These are the activations of a small neural network, seen along a few directions. Each row is one input.
Each table varies a few parts of the input and shows all the possible inputs, shuffled.
A made-up example of a description, with smaller parts first: one of 3 separate values, together with either a single point or one of 9 places along a line or (one of 5 places around a ring, together with one of 6 places along a line).
Shared parts are said once, and a part with two or three values counts as separate values.
In the rows, zero is written as 128.

Other details of the inputs vary at random and push rows far along three fixed directions, the same in every table; ignore that.

A family of inputs:
row 1: [110 107 121 132  82 153 100 119 122 141 134 104]
row 2: [116  64 131  22 206  90 121 142 129 129  75  62]
row 3: [114 154 163 128 143 130 132 135 135 134 135 150]
row 4: [117 108 119 133  71 134 101 131 116 127 113 105]
row 5: [128 150 150 130 147 129 127 140 120 138 156 140]
row 6: [130 147 156 143 149 120 123 117 117 136 141 140]
row 7: [130 120 125 139  80 136  92 116 122 114 109  96]
row 8: [134 156 160 130 147 134 124 122 134 134 126 154]
row 9: [129 111  69 151 147 138 179 127 156  95 128 138]
row 10: [121 146 153 125 137 130 130 137 128 147 130 161]
row 11: [150 114  66 152 151 139 168 114 155  96 120 142]
row 12: [151 136 142 122 127 113 135 148 128 148 139 153]
row 13: [117 145 159 143 133  99 134 143 111 122 128 137]
row 14: [148 126 116 118  71 130 109 111 131 122 116  93]
row 15: [ 95 109  78 165 159 141 171 110 139  96 134 133]
row 16: [126 114 110 122  86 163  95 128 126 143 142 109]
row 17: [148 153 146 132 151 131 117 127 120 138 148 143]
row 18: [143 143 139 118 118  93 146 139 114 142 131 145]
Description of these inputs: one of 3 separate values, together with either a single point or one of 5 places around a ring.
- Changing only the choice among 3 separate values turns row 14 into row 18. The same change can be made to row 7. Which row results? => row 4
- Change only the choice among 3 separate values in row 6. List by row number the other rows that result. => row 1, row 15
- List by row number the other rows that have the choice among 3 separate values in common with row 9. => row 2, row 3, row 5, row 13, row 15

A family of inputs:
row 19: [151 141 122 128  82 148 105 121 141 134 141 122]
row 20: [130 148 239  57 170  93  87 165 115 177 123 130]
row 21: [125 159 127 186 149 109 175 119 125 111 137 184]
row 22: [167 193 197 140 123  84 149 158 115 159 169 180]
row 23: [118 134 133 132  75 155 117 136 140 140 150 124]
row 24: [123 142 135 140  91 169  99 125 135 137 147 122]
row 25: [115  87 141  78 183  98 119 164 103 159 116 130]
row 26: [121  60  58 101  84 177  84  98 148 104 100  48]
row 27: [136 138 138 137  65 121 106 121 121 125 126 112]
row 28: [138 162 111 179 162 135 168 119 135 123 150 187]
row 29: [142 162 113 185 158 119 171 118 126 103 148 167]
row 30: [122  79  30 124 136 143 170 116 158  94 110 113]
row 31: [119 159 113 178 144 109 185 127 116 113 151 175]
row 32: [160 161 105 168 153 126 177 124 144 110 151 178]
row 33: [117  90 150  78 185  95 109 157 103 148  97 130]
row 34: [109 112 155  83 191 114 123 145 126 135 103 122]
row 35: [109 140 139 150  97 162  98 117 128 127 145 114]
row 36: [129 105 137  72 180 109 139 144 129 145 115 125]
row 37: [134 176 231 119  82 136  60 141 107 175 166 125]
row 38: [150 137 135 141  86 145 103 118 127 127 141 111]
row 39: [125 137 130 140  71 123 114 128 118 131 141 108]
row 40: [130 138 141 140  72 144 101 122 130 138 122 119]
row 41: [133 104 140  78 202 129 116 131 142 144 111 125]
row 42: [108 131 139 141  78 147 112 131 125 136 151 116]
row 43: [149 144 124 133  82 145 102 121 130 136 139 118]
row 44: [149 164 114 175 141 103 182 130 129 106 132 176]
row 45: [145 111 146  78 179  97 131 141 135 129  97 117]
row 46: [128 163 113 181 159 126 171 114 122 109 149 176]
row 47: [128 133 133 137  73 145 109 130 128 149 141 119]
row 48: [134 160 107 168 142 115 189 134 123 123 151 184]
row 49: [130 107 148  80 200 116 118 129 119 138 112 118]
row 50: [124 100 140  77 187 113 132 143 135 149 114 124]
row 51: [144 140 128 128  84 161 106 118 139 137 141 126]
row 52: [112  83  48 148 143 137 160 104 146  70  90 100]
row 53: [106 104 148  94 191 103 126 137 118 140 114 114]
row 54: [142 142 130 132  84 158 102 119 128 139 139 122]
row 55: [138 110 139  73 178  92 129 140 133 132  96 121]
row 56: [152 172 239 110  65 120  42 162  85 204 166 140]
row 57: [142 154 112 177 141 102 188 132 123 111 153 171]
row 58: [115  98 149  85 190 102 127 139 119 146 115 117]
row 59: [124 101 151  86 207 120 110 127 125 141 111 117]
row 60: [128 112 148  76 184 103 127 139 119 137  93 122]
row 61: [142 136 142 141  69 126 109 122 124 121 125 109]
row 62: [ 88  80  53 145 148 157 157 107 150  78 100 112]
row 63: [128 165 116 181 142  93 177 123 120 100 133 172]
row 64: [135 142 131 143  86 140  99 116 123 127 140 110]
row 65: [109  55  64 100  75 184  91 102 165 108  81  57]
row 66: [ 78  54  64 110  86 182  96 110 146 103 104  45]
row 67: [147 137 128 134  70 133 118 134 127 136 141 112]
row 68: [137 139 136 128  67 143 113 123 134 132 124 124]
row 69: [105  74  40 135 140 148 168 108 141  91 110 110]
row 70: [113 113 154  89 186  97 125 132 113 126  95 115]
row 71: [157 163 106 174 155 124 175 124 133 111 148 175]
row 72: [127 109 145  94 181  93 134 142 117 130 114 108]
row 73: [141 143 131 133  64 126 108 126 126 131 123 116]
row 74: [101  83  47 152 161 166 145  93 150  88 108 109]
row 75: [116 162 126 190 151 110 172 118 123 107 134 178]
row 76: [134 133 130 134  67 123 115 129 120 135 144 112]
row 77: [102 140 146 149  81 145 104 122 125 120 130 112]
row 78: [128 162 113 171 160 145 172 126 146 116 159 188]
row 79: [114 136 134 137  76 152 113 137 130 141 149 120]
row 80: [140 138 123 130  66 128 116 134 124 140 141 115]
row 81: [122 107 155  80 185  97 125 134 114 131  96 118]
- Changing only one part turns row 37 into row 62. The same change can be made to row 78. Which row results? => row 20
- What do these inputs look like to the network? => one of 3 separate values, together with either a single point or (one of 4 places along a line, together with one of 5 places along a line)
- Change only the choice among 3 separate values in row 21. List by row number the other rows that result. => row 58, row 59
- Start at row 63 and move only the place on the line of 4, one step at a time. The first step leads to row 27. Which rows follow, in order? => row 73, row 55
- Change only the choice among 3 separate values in row 51. List by row number the other rows that result. => row 36, row 68
